A small network was trained on made-up records. Each row is its average activation on records with the value named, seen along a few directions.
Values that are neighbours, or in one group, have similar rows; names and order tell nothing.
In the rows, zero is written as 500.
Strong random noise was added to every row along 11 fixed directions; ignore it. To show where, here is one row again and again, with new noise each time:
[274 620 523 439 563 844 454 407 520 580 503 455 649 695 724 515 363 703
 223 546 565 541]
[370 339 607 199 426 374 652 565 765 612 601 372 515 573 406 368 645 512
 531 688 444 324]
[727 634 374 688 504 614 494 407 567 519 564 467 367 487 463 247 672 726
 614 471 611 384]
[467 402 495 374 431 680 379 453 458 450 403 514 468 713 642 635 550 557
 495 588 514 567]
[555 486 669 262 469 604 509 412 489 518 627 485 636 474 531 639 435 548
 512 448 391 262]
[427 494 367 672 502 626 475 532 535 483 585 567 466 624 665 326 609 698
 404 477 494 588]
[342 626 661 481 610 630 334 383 404 517 406 549 777 529 578 576 436 431
 418 516 569 446]
[271 445 539 429 504 624 487 608 530 619 584 435 430 579 687 434 546 609
 320 546 552 442]
[578 704 523 409 545 263 582 390 555 481 548 531 677 414 431 375 324 471
 522 478 483 402]
[612 633 387 508 471 397 354 601 377 300 559 584 520 546 772 262 491 650
 596 395 407 435]
[284 461 650 365 473 590 429 465 596 644 527 404 451 610 589 415 698 619
 368 600 599 320]
[763 543 431 600 459 283 509 458 422 380 431 624 311 369 413 454 538 425
 636 454 547 557]
[536 507 661 387 525 532 515 547 432 432 475 542 599 372 488 547 444 409
 529 503 440 426]


Field PIRO:
ruvoz: [534 673 494 397 530 443 571 490 596 489 599 369 607 483 440 362 337 637
 553 455 455 371]
bov: [606 371 455 589 525 848 416 377 544 516 422 471 719 615 326 773 521 384
 671 582 454 537]
sudag: [529 552 617 588 571 337 516 557 440 512 602 581 586 226 380 531 461 398
 488 295 414 437]
fis: [395 417 404 467 452 433 749 563 686 560 564 410 376 601 485 408 491 653
 399 592 470 587]
vozo: [532 416 445 373 427 474 608 466 576 262 500 592 726 659 418 645 388 529
 614 536 225 689]
dutas: [480 439 449 571 456 487 470 482 614 642 741 447 474 467 504 379 674 698
 487 337 414 275]
lifa: [444 446 337 547 407 250 529 495 723 541 574 441 380 624 460 276 702 592
 457 552 460 499]
vefez: [558 689 466 428 436 522 601 520 646 331 447 453 598 553 529 194 412 676
 411 593 366 565]
vozut: [558 652 605 411 473 402 477 500 448 339  45 462 283 456 445 347 539 385
 482 731 723 709]
gosod: [412 352 520 538 511 431 471 500 568 518 520 543 601 486 383 620 643 356
 504 483 398 526]
mogi: [555 433 682 498 452 547 512 436 444 431 309 557 390 432 413 579 665 450
 492 562 527 568]
sov: [650 285 378 545 374 737 492 398 648 400 499 479 418 810 503 435 864 802
 681 580 396 520]
lamog: [639 522 520 388 449 626 409 406 324 346 387 507 507 590 590 794 332 561
 588 460 420 583]
mikur: [528 531 619 235 477 577 634 511 590 504 465 328 581 469 379 577 311 528
 494 519 453 463]
mekid: [376 499 420 505 502 697 432 487 559 503 474 458 661 749 599 483 493 516
 474 593 472 598]
gofa: [608 253 455 647 435 444 673 455 641 590 689 563 473 450 231 513 761 407
 641 467 399 467]
The values of PIRO form a ring.
Question: Going along PIRO from sov by way of its neighbour mogi, in what order are sudag, vefez, gosod, mikur, gofa met?
Answer: gofa, vefez, gosod, sudag, mikur
Question: List every value one step from lamog, in the order listed.
Answer: fis, vozo
Question: Fewest steps between dutas and mekid?
Answer: 5

Field FIBU:
kuvu: [517 329 580 601 367 241 612 631 448 320 546 682 265 411 467 371 758 508
 547 459 325 587]
duka: [636 668 640 248 486 567 368 208 585 397 263 406 906 598 279 563 445 415
 760 587 436 423]
kovab: [622 586 701 178 472 792 469 567 443 481 562 285 415 419 668 403 499 864
 506 403 422 172]
zigud: [717 718 459 571 411 530 153 246 181 267 276 611 505 682 836 549 575 626
 596 438 561 467]
lovud: [683 536 349 335 431 339 582 388 492 493 440 565 406 522 423 806 203 418
 386 484 468 673]
zisu: [548 646 572 901 541 629 468 343 475 372 560 689 694 308 327 480 555 569
 431 313 408 471]
vik: [406 470 669 438 568 317 533 477 309 664 388 496 234 308 454 953 294 253
 305 413 725 562]
sutem: [474 486 339 572 462 593 573 426 616 611 710 457 556 710 574 421 435 617
 431 520 432 482]
zugo: [326 411 516 581 525 697 341 849 350 481 628 461 396 469 785 555 522 541
 408 375 422 522]
burof: [474 481 561 493 400 164 445 612 435 515 364 496  66 358 520 444 599 400
 338 537 593 454]
vivug: [570 491 469 508 555 375 672 624 571 709 536 259 192 289 264 454 510 477
 631 600 697 288]
vivi: [466 497 483 567 459 295 279 444 433 450 601 642 622 598 613 439 684 401
 569 423 452 399]
fonul: [426 248 426 443 443 844 523 429 696 519 638 512 615 779 617 443 707 785
 469 579 373 510]
nel: [509 309 622 486 439 559 569 582 606 651 713 490 393 338 449 427 696 471
 530 456 465 331]
lomi: [388 495 318 463 505 112 583 587 552 502 687 529 460 633 595 385 366 497
 515 446 515 571]
mupa: [459 414 426 461 525 602 686 664 844 668 682 326 625 473 393 162 677 613
 588 548 373 320]
dof: [586 466 578 272 410 517 509 315 460 380 470 566 493 559 583 700 501 537
 430 501 499 453]
gozo: [365 495 457 612 534 140 600 489 512 602 623 616 451 433 428 365 454 450
 415 417 560 613]
A value of FIBU combines one of 6 hidden first parts with one of 3 second parts; all combinations occur once.
Question: sutem and vivi share the first part; sutem and zigud share the second. Which value has the first part of zigud and the second part of vivi?
Answer: dof
Question: mupa and burof share the first part; mupa and duka share the second. Which value has the first part of duka and the second part of burof?
Answer: zisu
Question: kuvu and lomi share the first part; kuvu and vivug share the second. Which value has the first part of vivug and the second part of lomi?
Answer: vik
